These are the activations of a small neural network, seen along a few directions. Each row is one input.
In each table, some parts of the input vary, and every possible input appears once, in random order.
Descriptions start from the smaller parts, as in this example, which fits no table here: ring(5) and (point or line(9) or (values(3) and line(4))).
Shared parts are said once, and a part with two or three values counts as separate values.

Other details of the inputs vary at random and push rows far along two fixed directions, the same in every table; ignore that.

Rows:
row 1: -31 -24 -19 -38 -21 -49 -5 12 -21 29 -1 -17 30 17 18
row 2: 83 49 7 -93 12 43 -5 -19 35 -8 4 -52 2 5 69
row 3: -21 -21 25 44 17 1 -8 22 -4 -5 6 14 -8 -4 -25
row 4: -50 -25 -50 -79 -49 -63 21 -12 -30 30 2 -87 33 88 76
row 5: -15 -14 18 24 0 -16 -16 16 -1 9 -2 22 7 -22 -29
row 6: -10 9 15 7 21 25 29 10 -5 7 22 9 12 -12 3
row 7: -22 -17 18 41 16 6 0 20 -10 -4 6 20 -5 -10 -23
row 8: -28 -12 -3 36 13 16 11 21 -22 0 11 28 15 -20 -26
row 9: -50 -31 -40 -85 -29 -56 21 7 -37 37 12 -81 42 75 80
row 10: 0 -5 -1 22 -10 -16 -18 0 2 -1 -14 32 -5 -24 -34
row 11: 76 40 39 -84 28 46 -12 -1 42 -2 16 -60 11 6 66
row 12: -45 -30 -9 -20 -15 -38 6 13 -22 19 9 -35 23 39 22
row 13: -21 -16 -3 42 8 4 4 8 -14 -10 -3 21 -17 1 -20
row 14: -26 -22 13 39 17 0 -2 23 -14 -3 6 20 -4 -7 -23
row 15: -8 -8 -2 44 -11 -8 -8 -11 4 -11 -14 22 -23 -3 -33
row 16: -4 -6 5 25 -15 -19 -19 -2 5 0 -13 25 -3 -20 -36
row 17: -10 -8 -12 37 -10 -10 -5 -9 -4 -11 -13 25 -19 -5 -30
row 18: 64 32 38 7 21 44 -24 -8 40 -23 -7 17 -23 -35 -16
row 19: 73 43 19 -34 20 47 -10 -14 35 -17 0 -7 -13 -24 21
row 20: -26 -19 19 41 13 1 -1 20 -9 -2 7 14 -3 -5 -22
row 21: -45 -19 -61 -81 -69 -77 15 -28 -23 33 -6 -83 31 81 66
row 22: -42 -24 -30 -13 -24 -36 12 -3 -25 11 -1 -32 9 44 24
row 23: -38 -11 -45 -20 -25 -20 23 -7 -30 12 4 -26 21 32 24
row 24: -28 -17 -42 -25 -36 -46 5 -15 -19 11 -12 -23 6 38 19
row 25: 40 20 45 19 54 68 1 17 17 -24 17 9 -20 -25 3
row 26: 68 49 0 14 33 64 8 -31 33 -33 -1 25 -39 -23 -6
row 27: -3 -5 2 24 -13 -19 -18 -1 2 0 -15 30 -4 -22 -36
row 28: -27 0 -5 42 3 9 28 -2 -11 0 8 27 -5 -10 -24
row 29: -10 -7 -12 39 -10 -8 -2 -9 -4 -10 -13 26 -20 -7 -30
row 30: 74 42 33 -89 26 46 -6 0 36 0 16 -54 15 1 67
row 31: -19 -16 10 49 4 1 -3 5 -2 -12 -3 12 -19 6 -25
row 32: -18 -3 -47 -45 -45 -45 2 -12 -20 22 -11 -10 34 7 13
row 33: 19 26 2 -7 -6 3 10 -13 10 8 -3 26 6 -34 -13
row 34: -1 -3 3 26 -12 -15 -16 -2 3 0 -15 32 -5 -25 -36
row 35: 2 6 -20 23 -5 -13 -3 -12 1 2 -11 43 -4 -27 -36
row 36: -10 9 -13 36 -9 -3 20 -17 -2 -1 -4 40 -12 -19 -34
row 37: -39 -24 -20 -8 -25 -34 9 -5 -16 11 -2 -37 5 47 22
row 38: -19 -14 8 44 3 2 1 6 -4 -11 -1 14 -16 4 -24
row 39: -29 -16 -33 -22 -41 -46 4 -18 -12 11 -10 -30 8 41 16
row 40: 66 34 24 -2 26 48 -15 -5 30 -22 -5 24 -22 -41 -9
row 41: 45 28 38 26 39 70 3 -1 26 -33 9 3 -32 -16 1
row 42: 90 55 6 -74 23 69 8 -26 37 -23 6 -51 -18 14 72
row 43: -35 -24 -28 -18 -18 -30 12 1 -24 9 -1 -28 7 42 25
row 44: -20 -22 14 35 23 5 -3 26 -14 -5 6 25 -6 -9 -23
row 45: 82 48 38 -84 33 58 -4 -1 39 -4 16 -50 9 -4 67
row 46: -36 -24 -19 -35 -25 -54 -4 9 -20 31 -1 -21 32 19 17
row 47: -18 -3 -21 44 8 8 15 -7 -11 -8 0 26 -15 -1 -24
row 48: -13 -16 12 20 4 -16 -17 19 -5 8 -3 28 7 -24 -29
row 49: 14 5 2 17 -5 6 -8 -15 14 -17 -10 3 -22 5 -12
row 50: -8 -16 12 18 9 -12 -18 21 -5 6 -3 32 5 -26 -29
row 51: -13 -16 22 28 2 -17 -21 16 3 8 -4 22 3 -20 -31
row 52: -5 -8 25 20 19 14 -3 15 2 -6 10 -6 -6 4 -2
row 53: -22 -13 2 46 2 2 4 4 -10 -9 -3 17 -15 1 -23
row 54: 54 34 31 -6 36 62 -7 14 22 -12 10 32 9 -57 -12
row 55: 70 46 16 -65 32 74 17 -15 28 -21 18 -67 -13 25 81
row 56: -26 -12 -6 37 20 7 12 12 -15 2 10 28 3 -10 -24
row 57: -6 -5 -6 37 -10 -7 -5 -9 0 -12 -14 26 -19 -6 -32
row 58: 78 44 40 -85 30 53 -8 0 40 -4 18 -56 12 1 67
row 59: 17 7 11 7 -7 -4 -18 -8 15 -4 -11 7 -7 -14 -16
row 60: -28 -15 -26 -31 -44 -56 -6 -11 -11 23 -10 -26 22 24 12
row 61: -23 -19 19 40 16 2 -2 22 -11 -4 6 19 -4 -8 -24
row 62: -8 -4 -7 39 -11 -6 -3 -10 -1 -11 -13 27 -20 -7 -31
row 63: -37 -17 -35 -42 -23 -55 7 1 -21 37 2 -14 39 18 16
row 64: -3 5 -27 33 -11 3 5 -13 -8 -11 -10 38 -10 -19 -34
row 65: -17 -1 13 17 2 -12 9 12 -5 23 5 42 21 -39 -31
Each input here is: ring(5) and (values(3) or (values(2) and line(5))).
Q: Changing only the ring(5) part turns row 53 into row 45. The same change can be made to row 38. Which row results?
A: row 58
Q: Changing only the ring(5) part turns row 42 into row 13. The same change can be made to row 26. Which row results?
A: row 47
Q: Which other rows does row 45 become when the values(2) part takes its other values? List them by row number.
A: row 30
Q: Which other rows does row 65 become when the values(3) part takes its other values? List them by row number.
A: row 54, row 63
Q: Which other rows does row 45 become when the line(5) part takes its other values? List them by row number.
A: row 1, row 5, row 46, row 51
Q: Which other rows does row 13 become when the values(2) part takes its other values? List them by row number.
A: row 43

Rows:
row 66: 24 9 3 11 20 34 -3 -2 10 -17 -2 14 -17 -12 -5
row 67: -13 -4 -4 37 10 -5 5 3 -5 5 -1 44 -5 -27 -37
row 68: -25 -21 -23 14 -19 -26 -7 1 -23 1 -8 9 0 9 -16
row 69: 29 11 16 2 22 19 -15 5 16 -7 1 15 -7 -22 -8
row 70: -11 -3 -13 -21 -23 -13 7 -6 -5 12 0 -28 13 19 21
row 71: -11 -4 -8 43 8 -2 10 1 -9 -5 -5 44 -17 -14 -35
row 72: -26 -14 -22 9 -12 -25 7 0 -19 12 -1 18 9 -5 -16
row 73: -12 -4 -20 -19 -15 -14 8 -12 -4 6 4 -28 8 32 21
row 74: -30 -18 -8 8 -16 -28 -4 7 -10 15 -5 15 16 -7 -19
row 75: 26 15 23 2 11 24 -10 3 15 -8 -1 14 0 -29 -10
row 76: -12 2 -23 -20 -18 -12 20 -16 -8 6 4 -24 5 28 26
row 77: -24 -18 -27 16 -17 -20 4 2 -26 0 -5 12 3 9 -17
row 78: -9 -6 -3 -36 -23 -33 -7 0 -2 17 -4 -21 15 7 21
row 79: 22 15 14 18 16 27 -4 -9 17 -18 1 5 -18 -7 -8
row 80: 22 14 13 17 11 31 -5 -9 14 -22 -2 4 -18 -9 -8
row 81: -27 -24 -11 7 -10 -41 -17 4 -9 14 -8 14 3 -2 -18
row 82: 22 13 15 -21 -3 7 -6 -7 14 -2 -2 -21 -5 5 22
row 83: 29 7 14 9 19 20 -13 -1 14 -16 -6 13 -25 -11 -5
row 84: 22 14 -9 -22 10 21 8 -6 3 -7 2 -13 -4 7 20
row 85: -25 -24 3 -18 17 -1 9 29 -21 9 17 -29 24 32 21
row 86: -8 -5 -1 -36 -16 -35 -6 -1 2 19 -3 -20 14 10 20
row 87: -8 -4 -3 -37 -15 -30 -4 1 1 18 -1 -19 20 11 18
row 88: 19 17 8 18 12 36 5 -8 10 -21 3 8 -16 -10 -8
row 89: 22 12 7 -18 -1 11 -4 -12 13 -11 -1 -22 -11 14 21
row 90: -35 -26 32 49 25 4 1 41 -17 -2 15 25 7 -13 -25
row 91: -6 -9 -19 -30 -18 -25 -5 -5 -10 5 -7 -23 -1 24 25
row 92: -27 -11 -9 6 -18 -26 11 2 -13 15 -3 19 14 -10 -17
row 93: -5 -3 31 -5 27 32 13 21 -1 -3 22 -34 3 19 24
row 94: -28 -13 -9 7 -15 -28 2 5 -12 17 -4 16 17 -7 -18
row 95: 29 9 11 8 20 24 -10 1 12 -17 -4 14 -19 -10 -6
row 96: -30 -21 0 17 -18 -38 -10 -3 -3 14 -12 8 -4 5 -16
row 97: -15 -8 -3 52 -4 3 -1 0 -5 -13 -4 28 -14 -10 -40
row 98: 27 13 13 5 22 23 -12 2 14 -7 1 14 -6 -23 -8
row 99: 19 18 17 14 14 30 3 -6 16 -7 2 10 -10 -17 -7
row 100: 24 11 -10 -22 3 23 4 -3 2 -10 1 -17 -3 8 22
row 101: -12 3 -15 -22 -20 -15 19 -12 -6 15 2 -23 10 17 24
row 102: -13 -4 -12 -21 -17 -16 7 -8 -1 15 1 -27 12 20 19
row 103: 28 12 26 -1 11 21 -13 6 17 -8 -1 15 -2 -28 -10
row 104: -12 3 -20 -19 -12 -15 21 -17 -4 8 5 -22 4 29 24
row 105: 22 15 22 14 14 26 -6 -6 20 -8 -2 6 -12 -16 -8
row 106: -31 -17 -8 19 -25 -26 -5 -2 -12 10 -10 4 5 2 -15
row 107: -31 -19 -2 17 -18 -33 -7 -1 -5 12 -11 8 2 5 -17
row 108: -6 -9 -14 -35 -15 -29 -9 -1 -5 13 -3 -21 10 12 21
row 109: 23 17 -4 -27 13 16 3 -2 6 0 7 -9 8 -3 16
row 110: -7 -1 -31 -27 -15 -13 18 -7 -16 7 0 -18 5 23 26
row 111: -8 4 -10 -35 -12 -23 17 -5 -3 19 5 -14 20 8 19
row 112: 29 10 15 2 17 23 -16 5 12 -11 -1 14 -7 -24 -7
row 113: 72 43 28 -33 26 64 -2 -14 37 -28 9 -30 -19 1 38
row 114: 25 13 -4 -22 8 15 0 -6 6 -8 -1 -16 -4 9 22
row 115: 18 20 4 -16 -1 19 9 -8 7 -2 5 -19 3 2 19
row 116: 25 14 -1 -28 5 13 -6 -1 7 -2 3 -15 7 -4 20
row 117: -1 -4 37 29 41 46 12 21 3 -20 21 -7 -17 5 6
row 118: -29 -19 -11 20 -16 -33 -7 -5 -8 4 -6 6 -2 18 -18
row 119: 22 20 7 -29 1 15 5 0 6 0 6 -10 14 -8 15
row 120: -12 -11 -5 39 2 0 -9 10 -9 -3 -5 37 -1 -27 -39
row 121: 24 17 -5 -26 7 19 4 -1 3 -3 6 -11 9 -5 17
row 122: -13 -4 -7 -24 -24 -23 -2 -7 -2 13 -4 -27 10 20 22
row 123: -8 -13 -1 41 1 -5 -13 8 -9 -13 -13 36 -15 -14 -38
row 124: -13 0 -20 -18 -14 -13 12 -14 -6 5 3 -26 7 28 19
row 125: -13 -11 -4 39 7 -3 -9 10 -4 1 -4 38 -2 -25 -39
row 126: 19 20 17 13 16 28 12 -10 17 -4 4 14 -14 -17 -6
row 127: -28 -17 -5 7 -16 -34 -7 5 -8 17 -7 13 14 -7 -18
row 128: -12 -12 8 50 2 -14 -11 -1 5 -7 -11 29 -23 -8 -41
row 129: -28 -30 17 58 31 11 5 37 -25 -13 13 24 -10 3 -23
row 130: 22 16 6 -29 -1 14 0 1 8 1 5 -13 14 -7 17
Q: Changing only one part turns row 101 into row 110. The same change can be made to row 115. Which row results?
A: row 77
Q: Changing only one part turns row 122 into row 112. The same change can be made to row 126. Which row results?
A: row 67
Q: What is each input in this table made of?
A: ring(5) and (point or (values(2) and line(6)))
Q: Which other rows does row 69 become when the values(2) part takes its other values? List them by row number.
A: row 112
Q: Which other rows does row 108 become when the ring(5) part takes its other values? List them by row number.
A: row 78, row 82, row 89, row 91
